Each row below holds a small network's activations on one input, seen along a few directions.
Each table varies a few parts of the input and shows all the possible inputs, shuffled.
Descriptions start from the smaller parts, as in this example, which fits no table here: line(4) and (point or (values(2) and ring(5)) or ring(11)).
Shared parts are said once, and a part with two or three values counts as separate values.
(in the rows, 128 means zero)

Other details of the inputs vary at random and push rows far along two fixed directions, the same in every table; ignore that.

Rows:
x1: [130 121 184 120 129 105 123 112 163 140 175]
x2: [178 131  30 127 138 159 119 181 102 153 170]
x3: [175 104 152  92  88  93 137 128 155 141 196]
x4: [134 163  83 166 155 142 118 156 106 133  76]
x5: [ 88 135 149 155 166 138 134  89 129 119  96]
x6: [100 155  97 132 148 150 115 125 103 122  67]
x7: [ 88 153 123 127 144 141 123 115 106 112  65]
x8: [153 108 165 100 112 108 118 155 167 152 171]
x9: [105 108 196 100  87 102 149 105 118 115 161]
x10: [150 135  57 144 161 165 112 168 133 155 110]
x11: [105 106 196 101  90  98 149 107 117 114 161]
x12: [173 114 134 102 116 121 111 171 168 164 181]
x13: [ 85 132 125 148 150 150 136 115 128 123  68]
x14: [101 156 156 156 133 122 132 120 111 116  68]
x15: [177 131 113 123 148 133 108 154 160 162 193]
x16: [200 114  88 104 103 113 123 155 151 158 202]
x17: [100 121 134 136 128 124 160  83 114 102  89]
x18: [169 130  32 139 148 151 133 146 117 139 128]
x19: [209 117  30 127 126 162 106 183 139 147 196]
x20: [130 122  55 156 149 168 130 131 110 106 109]
x21: [144 135 188 124 101  85 116 143 140 140 143]
x22: [161 140 167 122 100  91 110 159 146 149 159]
x23: [108 107 194 111 116 104 131 122 155 130 130]
x24: [106 121  86 157 143 163 141 109 107  93  92]
x25: [185 122  26 140 133 166 110 169 131 138 170]
x26: [ 91 109 136 146 123 139 143  88 115  88  99]
x27: [103 159 135 163 144 129 131 126 105 116  60]
x28: [ 93 127 185 138 150 119 137  89 142 117 121]
x29: [104 108 173 120 106  99 156  77 127 107 115]
x30: [128 131 180  85  96  96 109 132 145 136 153]
x31: [131 132 183  83  98  99 111 133 143 134 152]
x32: [105 104 195 102  88  97 145 104 116 118 160]
x33: [ 94 156  97 133 153 150 119 124 101 116  61]
x34: [ 89 138  86 150 140 159 148 112  82 111  89]
x35: [ 87 135 149 154 169 137 136  92 129 116  97]
Description of these inputs: ring(5) and (values(3) or line(4)).
Q: Changing only the ring(5) part turns x3 into x17. The same change can be made to x31. Which row results?
A: x7
Q: List by row number the other rows that have the ring(5) part in common with x20.
A: x2, x4, x18, x23, x33, x35
Q: Change only the line(4) part in x6. List by row number the other rows that result.
A: x5, x10, x21
Q: List by row number the other rows that have the ring(5) part in common with x13.
A: x1, x16, x22, x25, x30, x34

Rows:
x36: [138 128  89 123 111 142 125 146 104 125 142]
x37: [139 140 105 129 130 137 115 158 114 144 130]
x38: [ 59 128 127 144 149 146 149  70 100  93  55]
x39: [123 174  66 164 173 169 101 163 107 143  69]
x40: [ 70 119 196 118 123 117 149  84 127 105  89]
x41: [140 118  85 114 121 150 133 134 122 123 142]
x42: [137 142 106 125 143 138 111 158 131 146 127]
x43: [125 124  32 162 156 178 144 121  97 103 104]
x44: [181 124 140  96  82  91 117 157 132 143 180]
x45: [ 74 151 141 155 135 128 149  96  86  99  32]
x46: [172 126 149  97  93  95 114 168 140 155 179]
x47: [146 135  85 124 142 148 114 161 120 146 131]
x48: [146 119 100 137 138 143 130 136 134 139 139]
x49: [126 119  33 165 151 178 147 118 100 106 100]
x50: [142 136 121 145 154 136 114 141 147 135 132]
x51: [ 53 142 147 151 162 139 143  78 116 104  43]
x52: [130 171  62 162 157 150 122 151  98 134  59]
x53: [166 108 138  85 101 114 119 147 151 145 194]
x54: [170 123 151 113 123 105 120 144 161 157 202]
x55: [102  95 226 113 103  87 147  88 148 107 154]
x56: [164 119 144  94  91 106 111 159 134 147 193]
x57: [ 76 136 207 124 135 115 129  96 144 115  83]
x58: [ 75 118 198 141 134 109 149  81 136  99 100]
x59: [142 136 122 143 148 138 114 139 150 144 126]
x60: [127 161  59 156 185 169 105 145 126 144  77]
x61: [115 156  62 151 175 172 124 140 117 134  72]
x62: [ 72 104 186 133 115 118 159  64 122  92  98]
x63: [164 111 141  87  98 110 113 154 141 144 194]
x64: [144 115  88 137 138 144 132 129 124 121 147]
x65: [170 101 130 104  98 113 135 129 141 134 217]
x66: [129 126  24 162 153 184 143 123  99 113  97]
x67: [ 68 119 191 120  88 102 160  79  99  83  86]
x68: [128 131  48 171 170 174 138 131 111 125  90]
x69: [152 161 122 136 132 118 105 160 128 146 104]
x70: [ 72 140 207 127 134 113 123 102 133 113  78]
x71: [211 141  92 103 115 119  85 213 152 186 212]
x72: [165 111 141  94 113 107 113 147 157 156 191]
x73: [111 110 229 124 112  89 130 100 167 121 143]
x74: [ 57 121 120 142 138 149 157  66  96  83  60]
x75: [130 162  67 172 188 169 119 135 120 139  92]
x76: [109 106 219 113 108  89 148  87 144 120 163]
x77: [174 143 163 104 105  93  96 176 156 162 168]
x78: [148 110  90 138 131 142 135 128 129 125 147]
x79: [107 115 215  97  76  79 140 105 126 111 138]
x80: [103 101 229 120 104  84 144  91 161 116 147]
x81: [169 108 136 107 111 111 129 131 144 142 209]
x82: [196 158  46 129 138 140  97 206 130 173 151]
x83: [145 129 104 141 144 139 124 140 144 144 135]
x84: [161 104 132  87  88 114 121 150 135 134 196]
x85: [ 77 122 190 123  85  97 160  77  97  81  82]
Q: What is each input in this table made of?
A: line(5) and line(10)
Q: Changing only the line(5) part turns x67 into x46. The same change can be made to x36. Which row results?
A: x37
Q: A walk changes only the line(10) part. It starts at x81 and steps to x64. List the rest of the walk in order.
A: x78, x62, x38, x53, x63, x56, x79, x44
Q: Change only the line(5) part in x75. List by row number the other rows that result.
A: x54, x65, x76, x81
Q: Change only the line(5) part in x45. List by row number the other rows that result.
A: x44, x52, x69, x85
